Each row below holds a small network's activations on one input, seen along a few directions.
Each table varies a few parts of the input and shows all the possible inputs, shuffled.
Descriptions start from the smaller parts, as in this example, which fits no table here: one of 5 places around a ring, together with either a single point or (one of 2 separate values, together with one of 4 places along a line) or one of 9 places along a line.
Shared parts are said once, and a part with two or three values counts as separate values.
(in the rows, 128 means zero)

Rows:
r1: 110 127 111 56 100 94 123 114 116 109 169 125 132 146 153 146 108
r2: 129 104 118 75 60 137 100 123 94 119 144 136 147 164 148 110 113
r3: 102 152 133 190 184 152 130 98 180 112 63 138 107 114 89 115 126
r4: 31 106 98 123 154 171 134 116 164 117 53 145 134 172 110 105 126
r5: 218 100 175 179 147 137 191 199 88 179 173 110 105 79 177 146 184
r6: 150 180 155 187 118 146 105 114 127 119 103 149 155 106 71 102 125
r7: 76 130 101 126 98 160 110 135 112 142 105 145 184 172 90 94 127
r8: 136 159 128 140 176 92 133 107 177 106 110 110 98 100 113 163 107
r9: 48 106 86 93 159 116 118 113 170 123 125 136 119 148 136 139 126
r10: 183 152 147 107 132 73 106 92 132 105 165 111 82 89 139 147 85
r11: 197 171 162 149 91 102 98 107 107 119 147 122 138 111 117 132 128
r12: 157 50 122 111 120 156 188 218 70 188 178 108 136 134 194 138 180
What do these inputs look like to the network?
Answer: one of 2 separate values, together with either a single point or one of 5 places around a ring
Change only the choice among 2 separate values in r11. List by row number the other rows that result.
Answer: r2
Change only the place on the ring of 5 in r10. List by row number the other rows that result.
Answer: r3, r6, r8, r11

Rows:
r13: 65 113 107 88 92 162 85 132 137 118 102 154 159 181 92 84 101
r14: 105 172 135 139 153 100 112 69 180 91 119 125 109 111 117 144 123
r15: 105 91 119 78 120 124 165 181 96 146 161 118 146 146 172 150 166
r16: 121 150 148 141 152 113 98 72 170 84 100 135 83 97 116 136 85
r17: 118 77 109 85 96 136 171 146 82 133 165 113 135 167 183 140 151
r18: 125 72 121 84 75 144 120 178 60 174 163 125 157 158 147 86 120
r19: 57 119 93 79 137 117 120 137 174 105 90 163 149 167 117 158 111
r20: 71 121 88 82 96 145 93 100 122 111 80 148 143 190 97 92 108
r21: 61 116 89 92 110 125 131 98 151 92 81 138 144 187 125 132 114
r22: 220 131 177 175 134 133 147 132 93 127 156 116 96 90 155 138 155
r23: 125 191 136 147 135 101 97 94 189 98 108 129 146 116 92 150 132
r24: 201 114 156 120 140 116 140 130 114 136 180 85 94 79 162 132 106
r25: 190 157 145 144 123 89 141 141 101 159 184 105 139 102 135 154 142
r26: 168 123 143 128 134 98 143 107 117 141 201 108 107 91 170 156 149
r27: 145 197 162 185 134 119 99 108 163 95 91 131 147 105 67 125 127
r28: 156 178 147 163 141 138 97 88 160 90 69 144 101 97 88 127 102
r29: 131 86 108 183 189 169 178 205 111 203 123 111 117 103 127 117 153
r30: 117 78 104 79 79 144 118 140 61 155 165 143 138 162 177 92 136
r31: 205 157 171 177 116 122 152 154 86 143 171 118 137 80 124 134 151
r32: 73 117 104 190 201 164 151 146 194 161 51 150 114 132 99 114 128
Changing only one part turns r22 into r28. The same change can be made to r30. Which row results?
Answer: r20
What do these inputs look like to the network?
Answer: one of 2 separate values, together with either a single point or one of 4 places along a line or one of 5 places around a ring
Change only the choice among 2 separate values in r19. List by row number the other rows that result.
Answer: r15
Change only the place on the ring of 5 in r22. List by row number the other rows that result.
Answer: r24, r25, r26, r31
